These are the activations of a small neural network, seen along a few directions. Each row is one input.
In each table, some parts of the input vary, and every possible input appears once, in random order.
A made-up example of a description, with smaller parts first: one of 2 separate values, together with either a single point or one of 11 places around a ring or (one of 4 places along a line, together with one of 5 places around a ring).
Shared parts are said once, and a part with two or three values counts as separate values.
(in the rows, 128 means zero)

Other details of the inputs shift rows strongly along two fixed directions, in all tables alike. That doesn't count.

A family of inputs:
row 1: [128 138 119 110 137 140 118 167 126 169  67 148]
row 2: [134 128 142 128 105 124 131 108 137 114 165 111]
row 3: [114 126 137 109 123 135 131 127 127 131 109 121]
row 4: [124 129 135 128 114 126 130  99 119 121 149 112]
row 5: [129 123 123 122 136 125 125 113 119 129 134 145]
row 6: [118 131 124 110 139 131 122 142 127 131 117 129]
row 7: [152 119 124 164 113 116 122 105 137 103 165 120]
row 8: [166 106 121 182 134 110 116 126 136 102 136 132]
row 9: [110 131 127 112 135 136 131 128 124 139 135 119]
row 10: [138 112 121 163 144 113 116 115 123 115 138 127]
row 11: [136 128 119 133 143 131 131 124 116 137 121 146]
row 12: [126 122 121 129 149 133 116 164 132 150  74 133]
row 13: [153 134 123 146 145 130 116 171 126 143  65 137]
row 14: [123 139 136 108 117 134 128 132 142 132 137 119]
row 15: [131 141 119 133 143 128 115 156 127 136 105 136]
row 16: [115 132 128 115 130 132 138 103 120 125 151 115]
row 17: [107 133 144 109  99 131 130 103 132 121 176 111]
row 18: [125 133 124 130 139  97 140 159 138 127 105 114]
row 19: [132 116 134 159 124 125 127 126 133 117 152 126]
row 20: [140 135 114 135 153 133 110 181 129 163  50 137]
row 21: [145 124 121 172 145 110 114 116 122 120 134 126]
row 22: [148 116 121 152 137 121 120 137 123 117 112 134]
row 23: [134 135 121 134 142 127 114 146 122 148 106 150]
row 24: [126 113 140 138 104 125 142  80 115 114 183 131]
row 25: [ 91 134 152  63  94 145 148  94 127 118 164 106]
row 26: [156 126 130 153 143 131 130 157 140 129  96 134]
row 27: [135 117 131 175 132 107 114 108 128 117 166 121]
row 28: [121 122 128 129 125 139 132 136 132 149 116 144]
row 29: [150 124 109 153 149 120 116 143 137 115 106 142]
row 30: [ 84 156 139  25 110 165 159 117 110 149 117 106]
row 31: [142 135 120 141 143 126 120 127 119 137 114 148]
row 32: [119 125 142 123  98 127 130  99 121 128 155 131]
row 33: [131 149 115 108 151 145 129 177 135 145  77 141]
row 34: [115 121 149 128 101 129 141  93 144 105 200 111]
row 35: [123 115 126 142 121 116 125  89 127  96 183 120]
row 36: [141 129 118 139 150 122 114 159 137 124 103 140]
row 37: [ 94 145 133  76 121 148 142 125 124 135 146 119]
row 38: [ 95 154 132  41  99 156 144 112 118 138 134 108]
row 39: [105 168 115  47 124 156 140 135 136 143  99 125]
row 40: [129 111 132 166 123 116 126 103 123 120 179 141]
row 41: [ 96 130 136  93 114 144 139 119 131 140 140 114]
row 42: [151 125 116 177 141 111 113 122 128 112 133 134]
row 43: [139 108 123 163 139 114 112 125 125 126 143 148]
row 44: [128 135 125 105 127 145 140 136 117 131 114 124]
row 45: [114 111 150 142  93 124 143  76 125 111 191 128]
row 46: [127 107 128 164 132 109 113 108 129 114 167 120]
row 47: [107 144 130 104 126 113 157 145 139 130 125 104]
row 48: [129 129 128 133 138 138 131 151 126 141  80 131]
row 49: [121 141 118 107 136 141 138 127 123 128 123 127]
row 50: [124 131 138 117 122 141 139 132 127 127 123 123]
row 51: [124 144 115 102 130 142 141 129 134 124 124 128]
row 52: [105 130 137  91 118 140 133 128 131 132 133 119]
row 53: [164 106 133 186 135 109 116 134 139 105 133 132]
row 54: [146 123 120 139 152 127 117 154 120 137  75 135]
row 55: [146 132 123 169 136 113 113 136 141 112 139 137]
row 56: [146 115 127 159 112 122 135 102 133  99 178 118]
row 57: [123 139 132  92 114 138 133 119 112 144 120 135]
row 58: [110 144 132  87 119 144 133 137 123 150  93 118]
row 59: [151 106 128 171 133 116 117 135 127 130 103 152]
row 60: [153 106 124 160 134 117 118 126 114 124 119 149]
row 61: [139 133 119 159 135  89 134 155 140 125 116 113]
row 62: [135 127 132 124 136 131 123 151 141 131 109 129]
row 63: [102 122 137  92 109 138 132 113 129 140 142 133]
Each input here is: one of 3 separate values, together with either a single point or (one of 4 places along a line, together with one of 5 places around a ring).
The inputs of row 36 and row 55 match in every part but the choice among 3 separate values. If row 5 is changed in the same way as row 36 into row 55, which row does it become?
> row 31
Change only the choice among 3 separate values in row 63. List by row number the other rows that result.
> row 1, row 28
Change only the choice among 3 separate values in row 35. List by row number the other rows that result.
> row 42, row 49

A family of inputs:
row 64: [151 130 123 158 136 119 123 135 130 123 126 132]
row 65: [ 96 133 140  75 110 133 139  95 121 127 164 106]
row 66: [126 122 130 134 130 134 123 127 130 117 134 125]
row 67: [126 120 137 137 111 122 126 125 132 133 127 125]
row 68: [142 121 120 147 143 116 116 138 124 128 105 130]
row 69: [123 131 131 118 117 128 127 118 135 120 157 124]
row 70: [ 93 147 141  69 102 136 147  93 119 124 166 107]
row 71: [135 127 118 141 136 123 125 145 135 128 128 139]
row 72: [131 130 124 123 127 135 137 128 122 121 121 123]
row 73: [121 123 123 124 138 121 132 125 129 131 127 129]
row 74: [132 128 124 146 137 125 113 136 131 125 119 129]
row 75: [117 152 114  45 147 179 126 161 100 189  37 169]
row 76: [140 128 124 142 129 123 117 134 138 122 127 132]
row 77: [118 137 127 116 118 126 142 115 129 122 158 125]
row 78: [142 113 118 151 142 126 121 140 123 123 112 127]
row 79: [133 125 132 122 126 135 128 129 138 118 132 131]
row 80: [132 110 147 145 116 125 133 128 132 123 130 130]
row 81: [137 131 123 143 130 118 126 125 123 122 122 127]
row 82: [135 116 140 153 120 120 124 129 128 134 132 125]
row 83: [127 119 131 153 128 122 130 142 130 142 117 132]
row 84: [116 129 126 127 137 127 128 128 134 128 138 130]
row 85: [140 130 128 129 127 136 136 124 133 121 128 125]
row 86: [123 132 125 134 129 119 137 120 125 122 139 127]
row 87: [126 129 129 134 138 127 117 133 130 129 127 126]
row 88: [138 136 123 133 126 126 127 125 131 126 127 125]
Describe the family of inputs behind these rows.
> either a single point or (one of 4 places along a line, together with either a single point or one of 5 places around a ring)
A walk changes only the place on the line of 4. It starts at row 84 and steps to row 87. List the rest of the walk in order.
> row 74, row 66
Change only the place on the ring of 5 in row 87. List by row number the other rows that result.
> row 64, row 65, row 69, row 70

A family of inputs:
row 89: [139 116 121 158 141 115 115 126 127 118 138 134]
row 90: [144 122 123 159 138 119 123 125 131 120 138 143]
row 91: [135 120 122 161 138 116 124 124 123 121 134 131]
row 92: [127 139 120 102 128 142 135 132 125 137 113 134]
row 93: [126 139 125 102 131 138 138 132 117 139 112 127]
row 94: [143 122 128 163 131 119 116 131 133 123 135 138]
row 95: [125 139 127  97 133 141 131 130 119 136 107 125]
row 96: [147 118 122 163 139 120 114 123 132 115 138 140]
row 97: [109 130 133  97 123 137 136 136 128 146 106 121]
row 98: [140 123 130 149 126 117 126 125 123 125 126 129]
row 99: [121 142 129  94 118 143 135 135 126 140 109 131]
row 100: [144 111 134 166 123 124 124 130 132 117 132 134]
row 101: [135 121 121 155 140 115 123 128 127 124 138 137]
row 102: [120 130 138  92 121 138 140 138 124 143 100 125]
row 103: [114 140 127  99 128 134 132 139 124 148 100 126]
row 104: [ 83 140 153  87  75 113 161  64 154  76 251  65]
row 105: [109 132 134  98 126 140 131 140 131 148 115 123]
row 106: [144 122 119 148 133 129 118 124 128 118 127 133]
row 107: [115 140 123  95 138 141 128 136 120 139 101 126]
row 108: [120 131 126 119 126 126 124 134 128 138 127 128]
row 109: [149 109 133 183 131 119 115 134 137 118 139 138]
Describe the family of inputs behind these rows.
> either a single point or (one of 4 places along a line, together with one of 5 places around a ring)
A walk changes only the place on the line of 4. It starts at row 96 and steps to row 90. List the rest of the walk in order.
> row 94, row 109
